These are the activations of a small neural network, seen along a few directions. Each row is one input.
Each table varies a few parts of the input and shows all the possible inputs, shuffled.
Descriptions start from the smaller parts, as in this example, which fits no table here: one of 4 places along a line, together with either a single point or one of 11 places along a line or (one of 3 separate values, together with one of 8 places around a ring).
Shared parts are said once, and a part with two or three values counts as separate values.

Other details of the inputs vary at random and push rows far along three fixed directions, the same in every table; ignore that.

Table:
x1: [ 10  24 -12  -8 -29   5 -13  -7 -37  18  16 -19]
x2: [-16  -3  51 -39  -5 -40 -25 -13  27 -46  10  14]
x3: [-15  18  54 -52  27 -27 -15  -8  15 -36  14 -10]
x4: [-35  45 -56  94  37  22  46  -2 -44 -42  14  34]
x5: [ -6  27 -17 -13 -27  13 -14  -4 -31  22   6 -21]
x6: [ -1  15 -31 -15 -48   4 -11  16 -15   9  -6  -2]
x7: [-60  13 -57 108  10  -6  31 -13 -17 -14  11  48]
x8: [ -7  -4  42 -45  -1 -36 -27  -1  20 -57   2  17]
x9: [-12  37 -38 -14 -51 -19   2  29 -30   4  17  -3]
x10: [-13  12 -21  -8 -17  -6 -15  -5 -30  40   7 -22]
x11: [  3 -22   3 101  89  48  56 -20  33 -24 -15  18]
x12: [ 69 -59   9 -26  22  42  30  23  40  13 -53  32]
x13: [ 55 -30  21 -14  36  61  -2  -7  37   8 -34 -16]
x14: [-17   2 -23  -2 -45  -8 -12  14 -12  27  -1 -15]
x15: [ 48 -57  33   8  11  25   1  -8  59  17 -23  -9]
x16: [ -1  -3 -20   3 -44 -25 -12   3 -13  36  19  -3]
x17: [-61   6  25  68  75 -26  10 -31  -8 -89   9  41]
x18: [ -5  19 -18  -9 -11 -15   1   5 -27  42  20 -25]
x19: [ 72 -31 -33  37  -9  58  15 -11  -2  92  -9 -33]
x20: [ 62 -38  25   3  11  47  25  -2  74  28 -19  -9]
x21: [-30   0  46 -46  -3 -33 -27 -10  34 -44  -1  11]
x22: [ 14   7 -33 -42 -10   6  11  30 -63  12 -13  13]
x23: [-26  -6  46 -43  26 -21 -32  -9   9 -23  -8 -20]
x24: [ -9   9 -19  -2 -40 -17   4  24  -8  29  12 -20]
x25: [ 10  26 -23  -8 -20   6 -13   5 -48   0  10 -10]
x26: [-28  -8  46 -39  14 -57 -14   1  38 -21  15   8]
Each input here is: one of 2 separate values, together with either a single point or (one of 3 separate values, together with one of 4 places along a line).
Changing only the choice among 2 separate values turns x23 into x14. The same change can be made to x17. Which row results?
> x15
Change only the place on the line of 4 in x23. List by row number the other rows that result.
> x5, x10, x13
A walk changes only the place on the line of 4. It starts at x25 and steps to x1. List the rest of the walk in order.
> x17, x19
Change only the choice among 2 separate values in x22. List by row number the other rows that result.
> x12

Table:
x27: [-39  43 -29 -18 -32 -39  13  31 -48 -13  13  25]
x28: [ 83 -27  -9 -39 -33  51  17  26  22  77 -32 -22]
x29: [ -1 -29  -1  60  60  26  43  12  31 -41 -27  41]
x30: [ -9  -6  44   1  70  -5  -8 -28  19 -65   4  28]
x31: [ 72 -41 -13 -35 -31  47   3  37  21  69 -33 -34]
x32: [-27  25  41 -75  20 -60 -30   1 -22 -50  26  -1]
x33: [ -3 -20  32   3  42  -4 -13 -20  36 -67  -9  43]
x34: [  5  39 -42 -17 -53  20 -15  -1 -59  41   1 -27]
x35: [ 24 -44  32 -29 -12  14  -4  -3  93  44   0 -22]
x36: [-61  14  40 -41 -24 -98 -41  -9  51 -29  26 -10]
x37: [ -3  -6  12  65  76  41  37 -38  21 -45 -20  40]
x38: [ 31 -40  33 -12 -15 -19 -31 -16  11  78  -3 -46]
x39: [ 27 -12 -10  -1  12   2  19  20   6  -1  -1  15]
x40: [  8  37 -43 -16 -43  14   6   6 -60  45   3 -26]
x41: [ 17 -50  27 -11 -28 -38 -20 -10  31  46  -7 -12]
x42: [ 82 -23  -7 -38 -22  55 -23  -5   2  65  -9 -47]
x43: [  6  -9  59 -50  54 -19 -20 -17  20 -50   5   5]
x44: [ -3 -17  34   3  45  -8  -5 -13  33 -62  -5  45]
x45: [-46  17  41 -71  13 -52 -38   2 -21 -53   7 -12]
x46: [-52  40 -24 -14 -12 -35 -11  19 -66 -19  16 -10]
x47: [-39  19 -10  41  14  -4  10 -16  -4 -58 -10  53]
x48: [-22   0  61  -2  38 -44 -35 -29  73  -6  14 -30]
x49: [ 43 -20 -41  67  21  48  45   8   8  14 -10  31]
x50: [-31  31 -80  96  -3   5  40   3 -54 -25  17  56]
x51: [ 13  13   9  58 -15  25  13 -14  13   0  22 -34]
x52: [-50  40 -23 -16  -6 -37  -2  25 -66 -19  17 -11]
x53: [-16  39 -34 -22 -60 -14  -8  17 -46  13   6  13]
x54: [  7  37 -41 -17 -37  10  12  15 -58  47   6 -23]
x55: [ -3  -4  12  58  84  30  55 -15  14 -42 -19  35]
x56: [ 56 -30  30 -45  -1  28   5   6  43  18 -32   0]
x57: [-50  25 -75  91 -13  13  19   1 -48 -35  -3  42]
x58: [-53  19  -9  -4 -48 -36 -20  -7 -47  40  44 -24]
x59: [ 24 -27  -7  83  41  68  31 -25  71  57   0 -16]
x60: [-31  35 -32 -19 -35 -12 -27  12 -65   8  11 -23]
x61: [  7 -19  -6   9  -2  21  -3  10  10  -5 -23   9]
x62: [-21   0  30 -77 -19 -45 -34  20  -1 -33  -4  -3]
x63: [ -2  -7   0   7  17  24 -13 -13  -5 -15 -16  -9]
x64: [-18 -14 -75  98 -48  27  46  -7 -20  57  19  18]
x65: [ 23 -22  64 -17 -20  -9  -9  -3  69 -25   4 -25]
x66: [ 52  -8  10 -54   5  12  -5  18  -5  36   2 -34]
Describe the family of inputs behind these rows.
> one of 2 separate values, together with either a single point or one of 4 places along a line or (one of 3 separate values, together with one of 5 places along a line)
Changing only the choice among 2 separate values turns x63 into x57. The same change can be made to x60. Which row results?
> x61
Changing only the choice among 2 separate values turns x48 into x36. The same change can be made to x54. Which row results?
> x28
Change only the choice among 3 separate values in x44. List by row number the other rows that result.
> x53, x61
Change only the place on the line of 4 in x64. List by row number the other rows that result.
> x35, x36, x41
